Each row below holds a small network's activations on one input, seen along a few directions.
In each table, some parts of the input vary, and every possible input appears once, in random order.
Descriptions start from the smaller parts, as in this example, which fits no table here: one of 4 places along a line, together with either a single point or one of 9 places around a ring or (one of 2 separate values, together with one of 8 places around a ring).
Shared parts are said once, and a part with two or three values counts as separate values.

Other details of the inputs shift rows strongly along two fixed directions, in all tables alike. That doesn't count.
These rows show it; all are for the same input, with only those details redrawn:
7	5	-14	6	-21	-26	53	-15	-13	37	32	31	-2	-49	-59
11	-43	-14	-34	20	11	-37	17	-5	-23	-25	-6	20	31	19
-27	16	50	-7	6	1	22	-9	-45	12	40	21	2	-26	26
5	-23	-5	-21	9	1	-8	6	-12	-4	-3	7	12	4	3
27	-27	-49	-8	-13	-20	19	-1	9	17	-4	15	9	-17	-62
10	-23	-16	-17	3	-5	0	4	-7	3	-2	10	11	-3	-15
-21	-1	40	-18	16	9	-3	1	-38	-3	20	11	8	-4	39
17	-44	-25	-31	16	6	-32	16	1	-18	-26	-4	19	26	4

Rows:
row 1: -21	32	41	23	-11	-10	31	-6	-21	17	16	3	-19	-42	-18
row 2: 26	-48	-34	-12	18	26	-64	17	22	-40	-45	-11	12	73	51
row 3: -30	41	55	38	-2	17	9	-10	-15	0	31	5	-20	-15	56
row 4: 4	13	-18	23	-22	-28	33	2	17	20	-11	-2	-7	-37	-69
row 5: -34	1	39	-15	16	4	-3	9	-27	-1	27	-1	10	-6	38
row 6: -37	40	44	8	6	-1	23	-2	-14	9	60	13	14	-9	27
row 7: 17	47	5	41	-27	-15	52	-17	4	28	29	19	-22	-39	-64
row 8: -27	-1	11	13	-7	-8	15	0	-18	12	12	3	-9	-17	25
row 9: 12	10	-16	-6	0	-5	7	5	25	-2	11	5	0	7	-45
row 10: 13	0	-16	32	-30	-11	36	-17	-3	17	-10	13	-23	-43	-31
row 11: -23	5	-15	23	-18	-27	36	-3	-2	25	13	7	-4	-31	-12
row 12: -10	-15	24	3	11	20	-28	9	-13	-28	-31	-22	-9	11	66
row 13: -4	-8	23	-29	22	8	-14	5	-17	-19	-12	2	-1	10	8
row 14: -34	21	21	3	-2	-22	37	-2	-17	24	42	11	10	-39	-9
row 15: 37	-18	-65	24	-22	-19	15	-3	36	15	-5	9	-4	6	-44
row 16: 2	-26	-14	1	-4	-1	-5	1	-11	-2	-19	5	-4	5	19
row 17: -22	17	48	-18	17	-1	12	1	-28	-3	17	3	-7	-14	12
row 18: -5	40	14	-43	-5	39	-47	-64	4	38	-19	-50	-3	34	56
row 19: 19	16	-29	23	-13	-10	8	8	36	1	-12	-5	1	2	-55
row 20: 58	-29	-81	26	-19	-6	-10	5	57	-7	-42	-9	-8	14	-49
row 21: 38	-16	-58	1	-12	-15	15	1	34	9	11	9	13	5	-61
row 22: -3	-24	-12	1	0	-4	-5	7	-8	-2	-14	-6	-3	6	25
row 23: -24	-8	14	9	6	10	-21	13	0	-22	-28	-24	-1	4	52
row 24: -4	-23	-15	-34	22	-4	-28	26	20	-24	-33	-20	15	24	-10
row 25: 24	-45	-40	-26	8	-1	-21	13	8	-10	-25	0	18	18	-18
row 26: 0	44	26	10	-8	-7	46	-22	-13	17	47	34	-15	-27	-40
row 27: -6	-3	6	-10	13	12	-18	11	7	-13	21	-2	18	27	22
row 28: -13	17	17	-16	20	7	-14	15	14	-21	8	-5	12	27	9
row 29: 9	-27	17	-19	25	27	-57	19	-10	-44	-56	-23	2	40	38
row 30: 12	-12	-40	21	-12	-8	0	3	27	7	1	4	-2	13	-11
row 31: 1	24	-18	-48	-33	2	-31	-63	4	53	-33	-46	-7	-6	4
row 32: -1	-3	-31	19	-5	-9	-2	6	26	1	1	-1	7	18	5
row 33: -13	52	65	26	-1	17	18	-16	-31	0	31	17	-18	-13	18
row 34: 12	10	-6	6	-9	-3	25	-12	0	13	36	26	7	-7	-26
row 35: -6	-14	-3	15	-6	5	-10	7	4	-11	-25	-16	-11	-8	20
row 36: 37	-17	-78	30	-18	-11	-6	9	63	-4	-37	-11	0	9	-47
row 37: -17	-6	21	-27	21	3	-15	14	-6	-16	-6	-10	1	8	7
row 38: -1	17	23	11	7	19	-21	10	6	-19	-5	-12	-4	21	13
row 39: -27	0	47	-20	22	8	-8	8	-35	-7	23	-2	10	1	53
row 40: -18	34	57	18	-4	-4	27	-8	-33	10	16	2	-19	-36	4
row 41: 32	-5	-29	31	-16	7	-1	-9	24	-4	-18	8	-14	2	-13
row 42: -4	8	33	-26	31	23	-30	12	-3	-34	3	-8	5	41	38
Changing only one part turns row 18 into row 31. The same change can be made to row 21. Which row results?
Answer: row 39
Describe the family of inputs behind these rows.
Answer: one of 2 separate values, together with either a single point or (one of 4 places along a line, together with one of 5 places around a ring)
Change only the choice among 2 separate values in row 32. List by row number the other rows that result.
Answer: row 11

Rows:
row 43: 18	1	-13	11	3	2	-3	12	21	-14	-2	1	3	13	-22
row 44: 20	-4	-14	-19	3	3	-9	-4	8	0	-4	-1	5	12	-26
row 45: -15	30	26	16	-8	-16	42	-7	-15	16	26	19	-16	-36	-27
row 46: 14	-9	-10	13	2	-1	-3	17	12	-17	-17	0	-1	4	-22
row 47: -15	-17	38	-25	23	23	-34	6	-32	-24	-16	-10	4	18	65
row 48: -7	16	12	10	-18	-12	39	-24	-25	34	35	23	-8	-37	-10
row 49: 9	-7	-25	-1	0	-4	-1	2	19	-2	1	4	4	15	-11
row 50: 6	-22	-21	1	0	-8	0	11	7	-9	-20	0	-4	-2	-11
row 51: -48	40	68	-5	10	11	9	-13	-37	11	49	5	5	-10	62
row 52: 2	-23	-22	-9	-2	-10	-5	8	5	1	-21	-10	6	-7	-12
row 53: -17	-11	30	7	20	22	-30	18	-15	-30	-2	-5	5	28	74
row 54: 12	-21	-18	18	-2	-3	-1	16	9	-15	-19	1	-3	-3	-10
row 55: -6	65	13	31	-44	4	21	-61	5	52	0	-20	-37	-35	2
row 56: 16	-6	-23	16	-2	1	-2	8	21	-8	2	6	6	13	-10
row 57: 17	-13	-11	-17	2	0	-7	0	-1	-3	-19	-2	2	3	-25
row 58: 4	-11	-14	-14	2	-7	-7	9	7	-2	-19	-11	7	0	-24
row 59: -12	38	23	13	-7	-12	41	-11	-5	18	40	19	-12	-26	-26
row 60: 18	-10	-24	-15	-2	2	-7	-8	8	6	0	4	9	12	-13
row 61: -23	6	41	-29	28	22	-37	10	-11	-22	2	-19	15	31	53
row 62: 7	-21	-28	3	-2	-8	0	6	11	-1	-8	3	0	8	-4
row 63: 3	-22	-30	-7	-5	-9	-5	3	8	8	-9	-7	10	2	-5
Describe the family of inputs behind these rows.
Answer: either a single point or (one of 4 places along a line, together with one of 5 places around a ring)
Change only the place on the line of 4 in row 56. List by row number the other rows that result.
Answer: row 49, row 51, row 60

Rows:
row 64: -33	40	67	-1	8	12	12	-16	-33	4	36	5	-7	-11	42
row 65: 14	1	-32	5	-20	-22	29	-14	9	28	-2	5	-6	-31	-58
row 66: -14	2	28	-11	9	14	-17	0	-18	-11	-5	-7	-4	6	41
row 67: 27	3	-35	11	-16	-14	16	-6	22	14	-5	5	-3	-11	-55
row 68: -12	41	29	23	-16	-8	40	-17	-14	24	37	15	-14	-32	-15
row 69: 7	-1	-24	-1	-10	-11	13	-11	7	19	5	2	2	-11	-25
row 70: 21	-25	-32	-8	7	11	-39	14	28	-25	-40	-16	9	38	-3
row 71: 22	-26	-32	-25	10	10	-38	11	26	-18	-38	-19	13	37	-6
row 72: 18	-5	-39	19	-18	-19	21	-1	22	12	-14	2	-11	-18	-48
row 73: 19	0	-36	-3	-16	-18	13	-7	21	20	-3	0	1	-11	-59
row 74: -22	27	38	15	-5	4	19	-12	-24	13	32	9	-7	-14	31
row 75: -18	33	27	27	-18	-11	40	-17	-19	24	27	17	-16	-42	-10
row 76: -27	9	44	-16	17	21	-20	-2	-24	-8	10	-6	7	16	68
row 77: 20	-9	-37	3	-18	-17	19	-10	15	17	-12	1	-5	-18	-53
row 78: 17	-59	-27	-19	27	-7	-20	48	7	-41	-23	7	22	25	-15
row 79: -12	4	30	-3	10	13	-17	2	-18	-12	-7	-8	-1	7	41
row 80: 9	-29	-18	-22	14	14	-40	7	11	-21	-27	-18	12	39	28
row 81: -14	1	30	-6	12	15	-17	0	-17	-9	-5	-7	-4	7	40
row 82: 11	-5	-9	-5	4	6	-14	1	12	-5	-11	-6	0	14	-7
row 83: -6	-4	10	4	5	10	-15	7	-1	-14	-13	-12	-2	5	25
row 84: 19	2	-39	10	-24	-19	29	-14	15	27	10	13	-6	-24	-50
row 85: -30	9	44	-19	16	17	-24	-1	-26	-7	12	-9	7	16	66
row 86: 14	-24	-34	12	-5	-35	47	20	7	6	30	40	12	-28	-70
row 87: -17	2	29	-15	11	13	-16	0	-17	-7	-7	-9	2	7	39
row 88: -17	46	29	31	-23	-16	57	-27	-24	40	53	27	-14	-51	-12
row 89: -21	55	36	35	-19	-16	58	-21	-14	31	49	23	-22	-48	-19
row 90: -36	41	65	-4	10	11	10	-15	-35	7	35	3	-4	-13	41
row 91: 20	-33	-40	-4	5	9	-36	16	30	-21	-34	-19	11	34	8
row 92: 23	-25	-32	-6	8	11	-38	17	32	-26	-37	-21	9	35	-2
row 93: -30	-7	56	-14	41	14	-8	38	-35	-41	29	17	15	17	45
row 94: 16	-36	-34	-27	7	3	-40	12	17	-15	-43	-23	11	29	-3
row 95: 23	-9	-43	10	-18	-14	17	-9	21	21	-1	8	-4	-12	-47
row 96: 18	-32	-41	-5	7	5	-34	16	30	-21	-36	-16	7	38	9
row 97: -28	10	44	1	14	21	-21	1	-22	-16	9	-3	2	18	70
row 98: 0	4	11	-12	8	12	-18	0	0	-12	-5	-6	0	15	18
row 99: 18	1	-31	20	-25	-19	31	-9	12	23	-2	7	-11	-27	-55
Changing only one part turns row 97 into row 75. The same change can be made to row 96. Which row results?
Answer: row 72
Describe the family of inputs behind these rows.
Answer: one of 3 separate values, together with either a single point or one of 11 places along a line
Change only the choice among 3 separate values in row 68. List by row number the other rows that result.
Answer: row 74, row 99
Change only the place on the line of 11 in row 73. List by row number the other rows that result.
Answer: row 64, row 67, row 68, row 70, row 71, row 82, row 89, row 90, row 92, row 98

Rows:
row 100: -31	83	43	27	-41	1	46	-56	-11	66	44	3	-29	-40	22
row 101: 29	-7	-56	7	-20	-25	32	-2	34	14	-10	17	-19	-21	-97
row 102: 28	-50	-52	-22	11	5	-54	35	35	-25	-51	-32	22	45	-27
row 103: -36	54	61	24	-6	-14	55	-11	-36	35	56	13	-5	-51	-9
row 104: -23	35	48	7	-18	-15	57	-31	-47	39	61	26	-14	-60	7
row 105: -29	43	53	12	-18	-4	48	-31	-46	38	57	35	-5	-56	-5
row 106: -1	18	30	-20	6	8	6	-12	-16	-3	24	7	0	-5	9
row 107: -24	2	11	3	0	0	8	-6	-11	12	29	8	-5	-6	32
row 108: 9	-52	-32	-21	13	5	-36	21	11	-25	-47	-14	-4	30	11
row 109: 27	-20	-66	7	-29	-39	36	0	29	26	-5	-1	-1	-41	-82
row 110: 6	7	-30	16	-20	-26	39	-5	14	28	3	9	9	-42	-67
row 111: -36	48	60	27	-12	-14	52	-13	-43	30	50	29	-26	-43	-11
row 112: 21	-8	-12	23	2	1	0	14	11	-6	-8	0	3	10	-15
row 113: -6	-1	-3	-4	-4	-9	-2	8	2	-4	-7	-5	15	-10	-8
row 114: -20	7	59	12	21	29	-31	18	-26	-27	10	-5	1	25	68
row 115: 13	-6	-24	-11	8	-4	1	10	28	-6	-12	-11	7	-1	-38
row 116: 25	-21	-66	9	-22	-34	39	-1	30	31	-8	-1	1	-41	-83
row 117: -31	35	54	-10	5	28	-45	-26	-11	1	-19	-48	-8	12	79
row 118: -30	17	47	-16	34	25	-21	3	-10	-23	20	-3	6	34	72
row 119: 34	-46	-55	-28	23	6	-40	25	40	-39	-63	-17	4	50	-23
row 120: -30	13	47	-6	28	20	-24	9	-23	-14	17	-6	12	39	72
row 121: 21	-35	-36	-17	-7	-3	-5	-5	5	11	-9	0	2	-5	-24
row 122: 1	-12	6	17	7	7	3	7	-5	-9	-1	-1	-4	-5	28
row 123: -1	-2	6	22	-3	10	-6	7	-2	-11	-1	10	2	-5	11
row 124: -2	-18	-9	-2	5	-9	11	4	-6	1	-16	2	-11	-6	0
row 125: 9	10	-43	20	-30	-31	39	-13	18	28	19	24	4	-24	-55
row 126: 5	8	18	11	14	15	-1	7	7	-19	5	3	-4	5	16
row 127: -11	8	8	-8	10	10	-8	0	10	-8	20	5	-1	17	15
row 128: 1	64	19	10	-35	-3	23	-59	-15	64	20	-2	-27	-47	-9
row 129: 21	-19	-19	-15	0	4	-17	3	0	4	-8	-2	10	16	-26
row 130: 15	-20	-19	-17	5	6	-13	-3	0	-2	-20	2	20	10	-8
row 131: -30	29	55	-4	6	25	-39	-32	-19	-6	-29	-33	-25	23	79
row 132: 4	-14	-7	21	-6	2	6	5	0	-2	5	5	-10	-15	5
row 133: 12	22	-13	28	-27	23	-4	-30	16	9	-24	-29	-21	-1	8
row 134: -34	55	61	21	-14	-19	52	-10	-37	31	59	13	-7	-51	-9
row 135: -25	8	28	4	1	1	6	0	-22	-2	1	16	-7	-10	13
row 136: 8	4	10	-21	14	11	0	-8	-4	-3	8	3	5	4	-2
row 137: 16	-8	-36	3	-7	-15	-3	7	19	3	0	-1	9	23	-25
row 138: 18	-24	-35	-25	16	8	-38	15	35	-32	-21	-13	12	52	11
row 139: -3	-21	17	2	14	16	-27	17	-9	-32	-10	-11	0	18	64
row 140: 20	-12	-60	13	-30	-28	27	1	31	25	-9	7	8	-37	-93
row 141: 46	-53	-55	-32	16	10	-49	18	24	-20	-52	-22	26	54	-22
row 142: 1	8	6	-7	4	-7	10	3	3	-12	-2	7	-14	0	-13
row 143: 26	7	-28	-3	-19	-13	34	-19	14	27	21	20	-7	-31	-77
row 144: -35	13	60	-23	30	27	-30	13	-15	-29	12	-16	4	14	58
row 145: -9	15	20	-11	7	-1	3	6	3	-10	13	-7	2	-9	-1
row 146: -33	-6	50	-17	21	11	-18	10	-36	-25	-5	-6	-10	14	79
row 147: 24	-34	-29	3	6	11	-41	23	20	-38	-41	-9	16	33	16
row 148: -15	14	58	0	24	28	-24	12	-13	-40	12	-4	-3	20	72
row 149: 8	10	-43	22	-23	-26	42	-15	18	32	16	24	6	-24	-56
row 150: 29	-15	-26	-13	-6	-7	-5	1	2	4	-8	-2	11	12	-35
row 151: 6	1	-1	25	-2	3	8	4	2	-5	-4	11	5	-9	1
row 152: 6	-29	-34	-7	-6	-10	-3	10	16	5	-13	-13	3	-13	-26
row 153: 47	-48	-53	1	6	5	-48	33	37	-37	-50	-20	14	51	-13
row 154: 28	-54	-59	-20	14	1	-42	25	30	-32	-74	-13	15	46	-16
row 155: -37	42	38	24	-11	-16	62	-26	-30	42	66	28	-14	-48	17
row 156: 5	6	-43	22	-29	-24	35	-13	18	32	20	25	2	-25	-59
row 157: 11	5	-31	17	-27	-34	42	-7	6	20	-4	24	-10	-33	-66
row 158: 31	-60	-76	-23	6	-5	-43	20	41	-23	-43	-20	16	49	3
row 159: -23	4	53	-26	18	23	-29	-2	-39	-20	5	-1	17	17	70
row 160: -12	-7	29	-14	21	8	-31	20	-19	-30	-19	-10	0	38	42
row 161: -13	-8	29	-12	28	13	-29	19	-19	-26	-22	-10	1	38	41
row 162: 23	-10	-37	2	-20	-23	44	-21	2	39	13	16	-4	-41	-60
row 163: -33	11	48	-6	22	22	-31	10	-23	-14	21	-4	8	38	70
row 164: -19	11	59	2	26	35	-28	12	-13	-36	13	-2	-5	19	68
Changing only one part turns row 153 into row 150. The same change can be made to row 114. Which row results?
Answer: row 129
Describe the family of inputs behind these rows.
Answer: one of 5 separate values, together with either a single point or (one of 3 separate values, together with one of 4 places along a line)
Change only the choice among 3 separate values in row 108. List by row number the other rows that result.
Answer: row 124, row 146
Change only the choice among 3 separate values in row 140. List by row number the other rows that result.
Answer: row 110, row 113
Change only the choice among 5 separate values in row 143. List by row number the other rows that result.
Answer: row 101, row 127, row 144, row 164
